A small network was shown many inputs. Here are its activations along a few directions, one row for each input.
In each table, some parts of the input vary, and every possible input appears once, in random order.
A made-up example of a description, with smaller parts first: one of 4 places along a line, together with either a single point or one of 11 places around a ring or (one of 3 separate values, together with one of 5 places around a ring).
Shared parts are said once, and a part with two or three values counts as separate values.

Table:
r1: [ 7.12 -0.43  3.41 -2.11 -3.34 -6.79  1.10  1.55  4.18  0.89  0.81]
r2: [-5.58 -0.22 -3.76  1.64 -0.34  2.53 -1.65 -1.22  0.00 -2.38  1.33]
r3: [ 4.24  0.76  3.46 -0.93  2.88 -1.63  0.96  1.52 -2.52  2.84 -1.33]
r4: [ 4.58  1.87  2.63 -1.24  3.89 -1.50 -0.49  1.08 -2.10  1.55 -0.83]
r5: [-6.03 -0.79 -3.23  0.03 -0.42  3.11 -0.19 -1.51  0.54 -1.89  0.35]
r6: [-3.76 -0.52 -4.20  4.44 -1.19  2.17 -1.43 -1.55 -0.46 -0.80  0.45]
r7: [-1.13 -0.57 -1.89  3.31 -8.97 -2.01  0.03 -1.59  6.62 -0.78  1.89]
r8: [ 2.51  0.31  3.53 -4.90  4.06 -0.07 -0.03  1.66 -0.95 -0.13 -0.95]
r9: [-4.67 -1.25 -3.23  1.82 -1.68  3.23  1.10 -1.54 -0.65 -0.48  0.08]
r10: [ 3.49  0.13  3.37 -3.27  3.07 -0.32  1.24  2.10 -1.95  1.73 -1.51]
r11: [-3.79 -1.10 -3.15  4.89 -2.19  2.19  0.54 -1.63 -0.98 -0.04 -0.02]
r12: [ 3.04  1.81  3.06 -3.68  4.23 -0.91 -1.18  1.14 -1.74 -0.51 -0.27]
Question: Changing only one part turns r12 into r2. The same change can be made to r10. Which row results?
Answer: r9
Question: What do these inputs look like to the network?
Answer: one of 2 separate values, together with either a single point or one of 5 places around a ring
Question: Change only the choice among 2 separate values in r1. List by row number the other rows that result.
Answer: r7

Table:
r13: [ 7.14  1.10  5.60 -4.13  4.86 -2.64  0.96  2.67 -2.59  2.54 -1.68]
r14: [-2.05 -0.81 -1.81  2.46  1.19  2.75  0.64 -0.59 -2.66  1.40 -1.27]
r15: [-0.94 -1.13 -0.34  0.64 -2.43  1.07  3.11 -0.39  0.13  1.76 -0.80]
r16: [-0.38 -0.86 -0.24 -3.31 -1.09 -1.49 -0.85  0.62  3.76 -2.22  1.16]
r17: [-3.23 -0.60 -0.69 -0.69  2.26  3.37 -0.15  0.04 -1.87 -1.17 -0.58]
r18: [-2.49 -1.25  0.68 -2.74 -1.47  1.39  1.92  0.00  0.97 -0.29 -0.21]
r19: [-1.34  0.88 -1.37 -2.22  2.22 -0.46 -2.20 -0.58  0.14 -3.08  1.51]
r20: [ 2.08 -1.75 -0.64  2.98 -3.56 -2.27  0.81  0.18  1.29  0.74  0.28]
r21: [-0.03  2.46 -0.50  2.25  0.65  0.93 -3.02 -0.52 -0.30 -0.42  0.47]
r22: [ 0.28  0.29 -1.91  4.23  0.13 -1.71 -0.48 -0.65 -1.71  0.80  0.62]
r23: [ 0.95  1.68  1.22  0.54 -2.75 -0.94 -0.73 -0.78  2.85 -0.06  0.49]
Question: What do these inputs look like to the network?
Answer: either a single point or (one of 2 separate values, together with one of 5 places around a ring)
Question: Start at r20 and move only the place on the ring of 5, one step at a time. The first step leads to r15. Which rows follow, in order?
Answer: r18, r16, r23

Table:
r24: [-6.49 -0.74 -4.40  0.11 -1.44  4.93  1.02 -1.88  0.37 -1.75  0.52]
r25: [ 1.75  1.03  3.55 -6.40 -0.74 -2.89 -0.14  1.01  5.38 -1.36  0.58]
r26: [ 7.41  0.17  1.01  3.85 -3.11 -4.60  0.72  1.37  1.43  3.14 -0.48]
r27: [-4.34  0.03 -3.54  5.00 -0.84  1.91 -1.22 -2.56 -0.74 -2.04  0.96]
r28: [ 8.17  0.64  6.04 -2.87  0.72 -2.81  1.39  1.67  0.21  2.66 -1.42]
r29: [ 2.51  3.39  3.65 -3.94  5.23 -0.33 -1.36  1.34 -2.99 -0.45 -0.08]
r30: [-2.19 -1.43 -0.08 -6.52  1.50  0.42  0.35  0.64  2.40 -3.23  0.45]
r31: [-1.57  0.19  0.92 -3.52  7.88  3.38 -1.95  2.01 -4.83 -1.76 -0.48]
r32: [ 2.31  1.93 -1.26  2.37  1.69 -2.87 -2.05 -0.99 -1.31  0.22  0.90]
r33: [-5.68  0.42 -3.25  2.59  5.72  7.17 -2.28 -1.01 -5.49  0.30 -2.19]
r34: [ 0.45 -1.50 -0.79  6.30 -5.64 -1.50  2.04 -0.21  1.56  2.00 -0.07]
r35: [ 3.45 -1.41  3.33 -3.05  2.75 -1.23  2.31  1.56 -3.13  1.91 -1.78]
r36: [ 1.08 -0.40 -0.78  0.41 -5.55 -3.89 -1.59 -0.18  6.05 -0.80  2.48]
r37: [-5.24 -1.70 -3.54  2.15 -9.08  0.29 -0.59 -2.23  5.75 -3.21  2.34]
r38: [-1.63 -0.61 -0.86  3.53  0.89  2.05  3.34 -0.54 -4.66  4.38 -1.72]
Question: Changing only one part turns r38 into r24. The same change can be made to r34. Which row results?
Answer: r37
Question: What do these inputs look like to the network?
Answer: one of 3 separate values, together with one of 5 places around a ring
Question: Start at r33 and move only the place on the ring of 5, one step at a time. The first step leads to r31. Which rows follow, in order?
Answer: r29, r32, r27
Question: Change only the choice among 3 separate values in r31. List by row number the other rows that result.
Answer: r30, r35

Table:
r39: [ 6.89  1.32  6.37 -1.99 -1.35 -5.27  1.82  1.83  0.59  2.43 -0.36]
r40: [-2.22 -0.90 -2.07 -3.49  2.51 -1.94 -2.64 -0.32  1.40 -4.19  1.37]
r41: [-0.50 -3.03 -1.95  3.89 -6.51 -1.48  2.49 -0.01  3.77  2.74 -0.19]
r42: [-2.90  2.94 -1.27  3.64  2.48  3.97 -1.96 -1.94 -4.06  1.82 -0.57]
r43: [ 4.44 -0.78 -1.10  2.77 -1.04 -5.11 -0.97 -0.19  0.81 -0.47  2.09]
r44: [-0.02 -0.33 -2.35  1.90  5.36  0.16 -1.01  1.51 -5.50  0.07 -0.10]
r45: [ 4.56 -0.23  4.90 -2.78  5.53  1.97  0.84  2.44 -3.99  2.65 -3.36]
r46: [ 2.26  1.38  3.34 -8.93  2.80 -0.78  0.89  1.48  2.27 -0.40 -0.05]
r47: [-4.15 -2.12 -2.34  3.06 -0.10  3.28  4.34 -1.63 -3.50  1.65 -1.64]
r48: [ 2.01  2.83 -0.96  4.79 -4.44 -0.74 -2.01 -1.53  2.79  0.43  0.22]
r49: [-4.86  2.08 -0.29 -0.63 -0.70  3.09 -3.39 -0.98  3.15 -3.92  1.63]
r50: [-5.51 -3.17 -2.29 -2.23 -4.54  2.84  1.62 -0.66  2.28 -2.80  0.95]
Question: What do these inputs look like to the network?
Answer: one of 3 separate values, together with one of 4 places along a line
Question: Changing only the place on the line of 4 turns r43 into r48. The same change can be made to r40. Which row results?
Answer: r49
